These are the activations of a small neural network, seen along a few directions. Each row is one input.
Each table varies a few parts of the input and shows all the possible inputs, shuffled.
A made-up example of a description, with smaller parts first: line(4) and (point or line(9) or (values(2) and ring(5))).
Shared parts are said once, and a part with two or three values counts as separate values.
(in the rows, 128 means zero)

Other details of the inputs shift rows strongly along two fixed directions, in all tables alike. That doesn't count.

Rows:
R1: [139 104 125 185  98 168 154  89 105 112 117  94 132]
R2: [126 107 191 177 106 155 169  73 126  79 121 106 139]
R3: [ 63  64 217 146 131 114 158 128 168  88 115 193 181]
R4: [ 67 162  81  45 204  51  53 229 205 151 164 234 121]
R5: [137 182  45  94 149 104 103 190 125 161 146 136 110]
R6: [219 154  42 200  69 226 179  73  30 122 135  23 106]
R7: [152 125 124 158 106 167 183 107 112 122 113  99 138]
R8: [214 222   4 145 118 128  82 140  56 163 164  34  57]
R9: [128  88 152 173 117 167 138  98 111 108 127 131 146]
R10: [ 72  87 243 140 134 104 157 117 168  70 125 190 172]
R11: [125 128 101  51 140  91  73 156 148 200 116 124 102]
R12: [127 208  48  81 170  53  52 195 131 157 161 138  80]
R13: [158 111 128 167 108 201 164  92  87 100 130 110 141]
R14: [ 84  88 239  50 141  76 121 113 199 136  92 168 150]
R15: [ 59  76 205 124 152  89 143 139 205 116  98 190 162]
R16: [147  90 174  98  93 168 184  83 112 155  93  93 146]
R17: [159 122 158 175 109 171 137  81  88  88 137 104 129]
R18: [127 186  28  96 159  72  56 201 128 177 151 138  93]
Description of these inputs: values(3) and (point or ring(5)).
Changing only the values(3) part turns R13 into R9. The same change can be made to R5. Which row results?
> R18
Which other rows does R6 become when the values(3) part takes its other values? List them by row number.
> R1, R2
A walk changes only the ring(5) part. It starts at R10 and steps to R17. List the rest of the walk in order.
> R2, R8, R12
Which other rows does R15 become when the values(3) part takes its other values? List them by row number.
> R7, R8
